These are the activations of a small neural network, seen along a few directions. Each row is one input.
Each table varies a few parts of the input and shows all the possible inputs, shuffled.
A made-up example of a description, with smaller parts first: values(3) and (point or line(11) or (ring(5) and line(6))).
Shared parts are said once, and a part with two or three values counts as separate values.

Other details of the inputs vary at random and push rows far along two fixed directions, the same in every table; ignore that.

Rows:
R1: [ 10  12 -21   0   4  -8 -16  -4  10  -1  -3  -1  16]
R2: [-21  38  10  11 -14 -11  27  10 -49   4  -2   2 -38]
R3: [-43  14  45 -14  -2 -16  54   7 -67   8   7  12 -63]
R4: [ 18  11 -16  36 -16  21  14  -5  -3  -7  -5 -16  11]
R5: [ -9  -9   9 -37  18 -21  -7   0   2   4   4  13  -4]
R6: [ 15 -10  -3  13  -6  17  13  -8   5   5  -3  -9   7]
R7: [ -9   5   3 -33  21 -24 -20   3  -5  -8   7  13   4]
R8: [  8  13 -18   2  -2  -5 -15  -1   5  -3  -7  -2  11]
R9: [ 21   2 -10  27 -12  28  21  -8   8  10  -7 -15  11]
R10: [ 11  16 -22   4   4  -5 -15  -2  12  -1  -6  -3  19]
R11: [  1 -14   5 -24  13 -17 -19   6  -2 -18   5   7   2]
R12: [-27 -30  26   6  -3  12  -6   8  14   2  12   6 -12]
R13: [-12 -26   9  28 -13  25  -4   0  25   8   8  -4  -1]
R14: [  0 -23  17 -28  14  -6  -1   1   4  -5   6   6  -1]
R15: [ 13   6 -15  14  -7   3  -4  -1   1  -6  -2  -7   6]
R16: [ -8  13   2 -12   4  -8   9  -2  -7  19  -3   6  -8]
R17: [-34  28  23 -20   5 -16  32  11 -40  18  -1  12 -44]
R18: [ -3  -5   3 -30  15 -11  -5   1   9   7   1   8   3]
R19: [ -9 -10  11 -33  18 -15  -5   4   2   3  -1  12  -8]
R20: [-27 -32  29   2  -3  13  -8   7  16   1  15   6  -9]
R21: [ 12   9 -21   2   4  -2 -18   0  13  -5  -7  -3  17]
R22: [-28 -25  22   5  -3   3 -26  13   8 -18  19   6  -2]
R23: [ -2 -23  19 -23  10  -4   8   2  -6  -5   5   5  -6]
R24: [-14   9  -4  60 -33  28  -4   6   6   2   3 -13  -1]
R25: [  4 -29  10 -28  18 -15 -20   6   0 -26   9   7  10]
R26: [ 11 -11   0  14  -7  18  20  -7   2   2  -6  -8   2]
R27: [  3 -38  14 -41  22 -23 -29   3   1 -31  14  11  11]
R28: [ -3 -15   4 -44  25 -26 -33   5   6 -19   7  13  10]
R29: [  0 -16  11 -20   4  -5   1   0   0   2   1   6  -7]
R30: [ -3  -3   1 -24  14 -10  -3   0   8   9  -1   8   1]
R31: [-28 -35  22  -2   3  -6 -33  11  11 -22  22   9  -3]
R32: [ 10  24 -18  25 -14  16  17  -5   4  24 -14  -9  -1]
R33: [ 13  24 -23  30 -13   7   0  -5   3   2  -9 -11   7]
R34: [ -4  -1   7 -14   6  -4   5   0   2   6   0   3  -6]
R35: [ 11  11 -12  11  -6   6  -3   1  -1  -6  -2  -7   7]
R36: [-24 -52  32 -17   4   2 -26   5  26  -7  18  12  -2]
R37: [ 10  12 -17   6   3   9   4  -6  16  20 -10  -3  12]
R38: [ 14  16 -26   7   5   0 -16  -4  16   1  -6  -3  24]
R39: [ 11  10 -15   9  -6  -2 -13  -3   6  -5  -5  -5  10]
R40: [  1 -16   9 -22   8  -2   1   1   4   1   2   4  -3]
R41: [ 17 -16  -9   9  -3   5  -6  -7   4 -18   1  -8  15]
R42: [ 11  11 -15   8  -1   1 -12  -2  10  -7  -3  -6  14]
R43: [  5  -7   3 -10   3 -10 -13   1  -4 -15   4   2   5]
R44: [11  9 -8 12 -4  6 -1  0 -1 -9  0 -8  9]
R45: [ 16  22 -17  37 -14  16  10   0  -4   0  -8 -13   6]
R46: [ 18  16 -16  34 -15  20  11  -2  -5  -4  -5 -15  11]
R47: [  5 -14   3 -14   9 -13 -15   1  -1 -17   6   4   4]
R48: [-48  78  17  12 -13 -24  48  11 -80  23  -4  12 -61]
R49: [ -9   8   5 -19   4 -12   7   1  -5  14  -1   7  -9]
R50: [ 7  2 -6  7 -5  6  6 -6 10 11 -6 -4  1]
R51: [  3 -10  10  -6  -1   2   9  -3  -1   4  -1   2  -5]
R52: [ -8   0   6 -26  15 -15   0  -1  -1  11   2  11  -5]
R53: [ -6 -12  10 -34  19 -27 -25   6   0 -19   7  13   1]
R54: [ 8  3 -5  6 -7  5  5 -5 10 11 -7 -4  2]
R55: [ 17  16 -15  36 -20  16  11  -3  -8  -2  -7 -15   8]
R56: [  2 -27  15 -18   8   3   8  -4   0  -8   5   1  -1]
R57: [ 13  15 -16  27 -12  19  15  -5  13  18 -12 -11   4]
R58: [ 16  15 -12  36 -18  25  26  -8   2  18 -10 -14   0]
R59: [ 17 -10  -9  14  -9   9  -3  -6   2 -15  -2  -9  14]
R60: [ 12  36 -29  24 -10   8   1  -4   4   9 -10 -10  15]
R61: [  2 -32  16 -21   6  -2   4  -5  -1  -9   4   4  -1]
R62: [  5 -36  10 -27  16 -14 -19   2   3 -30   9   7  11]
R63: [ 17  -5  -4  16 -10  18  15  -8   4   7  -4 -10   8]
R64: [ 12  11 -16   3   3   9   3  -7  18  18  -7  -3  15]
R65: [-67  59  45 -14  -3 -31  67  19 -91  31   0  21 -91]
R66: [ 11  35 -29  26 -14   4   0  -5   1   9 -11 -10  12]
R67: [-29 -56  28 -26  17 -14 -50  13  23 -33  25  15   7]
R68: [13 -1 -7 12 -8 13 11 -6  7 11 -5 -7  0]
R69: [ 17   7 -14  26 -13  23  17  -5  11  15 -11 -11   4]
R70: [ 13   5 -21   0   4  -5 -20  -3  14  -6  -4  -2  18]
R71: [ 12  36 -29  28  -9   7   1  -8   1  11 -10  -7  12]
R72: [ 1 -9 11 -7  4  3 11  0 -1  4 -1  2 -6]
Each input here is: values(2) and line(4) and (point or line(8)).
Changing only the values(2) part turns R43 into R51. The same change can be made to R8. Which row results?
Answer: R32
Changing only the values(2) part turns R31 into R13. The same change can be made to R24. Which row results?
Answer: R36
Start at R7 and move only the line(8) part, one step at a time. The first step leads to R60. Which rows follow, in order?
Answer: R28, R42, R35, R44, R46, R4
Which other rows does R68 become when the values(2) part takes its other values? List them by row number.
Answer: R15
Start at R3 and move only the line(8) part, one step at a time. The first step leads to R6. Which rows follow, in order?
Answer: R58, R68, R50, R65, R5, R52

Rows:
R73: [  9  -1   0 -13   3  -2  10  -7   0  10  -4   1  -1]
R74: [-19  -7  18 -39  20 -24 -13   9 -11  -8  10  15  -7]
R75: [-5 -6  7  0  4  3  5  0  3  5  0  3 -5]
R76: [  5  20 -12 -16   8 -24 -12   1 -12  -9  -4   4   5]
R77: [-28 -13  24 -22   6 -25 -18   8 -13 -13  12  14 -20]
R78: [-22  -9  20 -34  17 -28 -22   9 -10 -17  14  16  -7]
R79: [ 52 -38 -37 -29  23  -8 -60 -13  56 -25  -2  -4  64]
R80: [-30  70   9  14 -12 -15  57  11 -73  21  -9   2 -57]
R81: [ 30   1 -23  37 -18  34  12 -12  30  18 -10 -19  22]
R82: [ 20   5 -26  60 -30  42  12  -9  28  17 -13 -22  14]
R83: [-11  -5   8  10  -8   3  -4   5  -1   1   4   4  -7]
R84: [ 21   1  -8 -16   6  -8   8  -9  -2   5  -6  -2   4]
R85: [-28 -13  27 -10   2 -17 -10  10 -23 -24  17   9 -20]
R86: [-29  41  16  57 -34  24  55  10 -48  15  -2 -10 -44]
R87: [ 19 -73   7 -82  48 -29 -62  -5  49 -31  13  21  40]
R88: [-21 -13  24 -34  17 -22 -13  12 -10 -10  12  15 -11]
R89: [ 1 -7  0 -1  7  3 -5  3 12  0  0 -1  5]
R90: [-24 -22  31 -17   4 -11  -8  13 -19 -20  17   9 -17]
R91: [ 34  22 -38  32 -11  19  -6  -8  23   8 -16 -17  31]
R92: [ 41  20 -41  30 -12  21   7 -12  22  11 -21 -19  28]
R93: [ -4 -14   3   9  -4   9  -5   1  12   2   2  -3  -3]
R94: [ -5  -7  10 -41  21 -20 -11   4   0  -8   4  12  -1]
R95: [ 21   0 -15  58 -28  43  21 -11  14  10  -7 -24  12]
R96: [ 22   4 -21  65 -28  45  16  -7  18   6  -7 -24  16]
R97: [  2  17 -12  -8   6 -15 -12   0  -5  -5  -2   4   8]
R98: [ -3  13 -10   3   2  -8 -10  -2  -2  -3   0   1   6]
R99: [-16 -37  29 -30   7  -8  -2   1   2  -1   9  13 -15]
R100: [ 25  15 -31  39 -18  34  12 -10  26  17 -14 -19  25]
R101: [  4 -14   4 -14   7   1   5  -7   8   7   0   2   5]
R102: [-60  51  38  -8  -3 -22  54  18 -78  20   5  16 -71]
Describe the family of inputs behind these rows.
Answer: line(5) and line(6)
Changing only the line(6) part turns R74 into R83. The same change can be made to R98. Which row results?
Answer: R77
Which other rows does R87 become when the line(6) part takes its other values? List them by row number.
Answer: R75, R82, R92, R96, R100

Rows:
R103: [ 17  41 -19  21 -14   2  31  -8 -27  10 -16  -9 -10]
R104: [-18  11  13   8  -4   3  12   6 -11  11   3   4 -17]
R105: [ 23  11 -26 -12   6  -5  -8 -12  21  13 -14  -2  21]
R106: [-39  -2  37 -43  16 -27  19  11 -31  12   8  22 -42]
R107: [-22   8  11  11  -8   0   0   7  -8   6   6   4 -16]
R108: [  7  24 -29   5   2  -4 -25   1  19   3  -7  -3  20]
R109: [-13   2  14  12 -11  -1   7   6 -20  -9   3   0 -20]
R110: [ 24   9 -26 -10   7  -5  -6 -11  16   8 -10  -2  20]
R111: [ -2 -49  28 -59  28 -27 -21   4   0 -26  15  17  -3]
R112: [-12   4   9  -1   1   1  13   1  -5  10  -1   2 -15]
R113: [ -2 -23  17 -71  35 -43 -20   0  -7 -14   9  21   2]
R114: [ 30  16 -36  44 -22  39  17 -13  35  33 -21 -19  23]
R115: [-15  -2  10  15 -11   1   2   7 -17 -11   8   0 -12]
R116: [ 16 -16  -7  10  -2  14  -3  -5  15 -10   0  -9  16]
R117: [-12  35  -3  50 -28  21  29   2 -20  16  -5 -11 -19]
R118: [-51   4  42 -25   5 -26  12  14 -42   3  13  20 -49]
R119: [  5 -31  -7 -10   5   3 -36  -4  44  -5   5   2  25]
R120: [ 37   8 -34  52 -25  41  17 -14  21   7 -14 -27  27]
R121: [ 20 -40  -4  -5   6   8 -30  -5  30 -21  10  -4  34]
R122: [-15 -38  30 -53  28 -23 -18   4   2 -17  13  17  -5]
R123: [ 20   8 -22   6   2  -7 -23   2   4 -16  -5  -6  21]
R124: [-19  34  -5  48 -26  18  22   4 -11  25  -5  -6 -20]
R125: [-33   0  38 -34  13 -22  21  10 -37   3   9  17 -38]
R126: [-15   8  15   6  -5   3  11   5 -13   3   4   2 -14]
R127: [ -4   7  11  -4   0   5  25   0 -15  12  -3   0 -15]
R128: [ 11 -36  -4  -2   5   6 -37  -2  35 -16  11   0  29]
R129: [-16 -37  23 -54  28 -24 -23   4  15  -6  10  19  -2]
R130: [ 40 -49 -19 -24  18  12 -34 -12  62  -2  -3  -4  49]
R131: [ -7  25  -4  51 -29  17  24   4 -27   4  -3 -12 -19]
R132: [ -7   0  14   8  -7   0   9   5 -18  -8   4   0 -14]
R133: [ 38 -28 -34 -12  18  -3 -61  -6  48 -36   2  -4  63]
R134: [-14  31   0  49 -29  18  31   2 -29   6  -4 -13 -22]
R135: [ 32  45 -52  61 -22  27  -5  -7  20   7 -16 -24  35]
R136: [ 10 -30  -3 -11   8   5 -30  -4  44  -1   4   2  26]
R137: [  2  26  -3  40 -22  17  35   1 -22   8  -7 -12 -18]
R138: [ 14   1 -26  -9  15  -9 -42   0  28 -11   0   0  32]
R139: [  6  20  -7  -8   3 -12  18  -6 -26   0  -5   2  -5]
R140: [-24  -7  39 -46  15 -28  21  10 -45  -7   8  16 -40]
R141: [-11   5  10  -2   1   2  21   1 -11  16  -2   4 -18]
R142: [  0   2   9  -5  -1   4  23  -1 -16   1  -2  -3 -10]
Describe the family of inputs behind these rows.
Answer: line(5) and (values(2) or line(6))
Changing only the line(5) part turns R110 into R103. The same change can be made to R107. Which row results?
Answer: R131
Changing only the line(5) part turns R134 into R118. The same change can be made to R142. Which row results?
Answer: R130
Which other rows does R141 become when the line(5) part takes its other values? List them by row number.
Answer: R106, R111, R120, R125
Which other rows does R110 become when the values(2) part takes its other values? List them by row number.
Answer: R138
Which other rows does R129 become when the line(6) part takes its other values? List them by row number.
Answer: R106, R114, R119, R124, R136
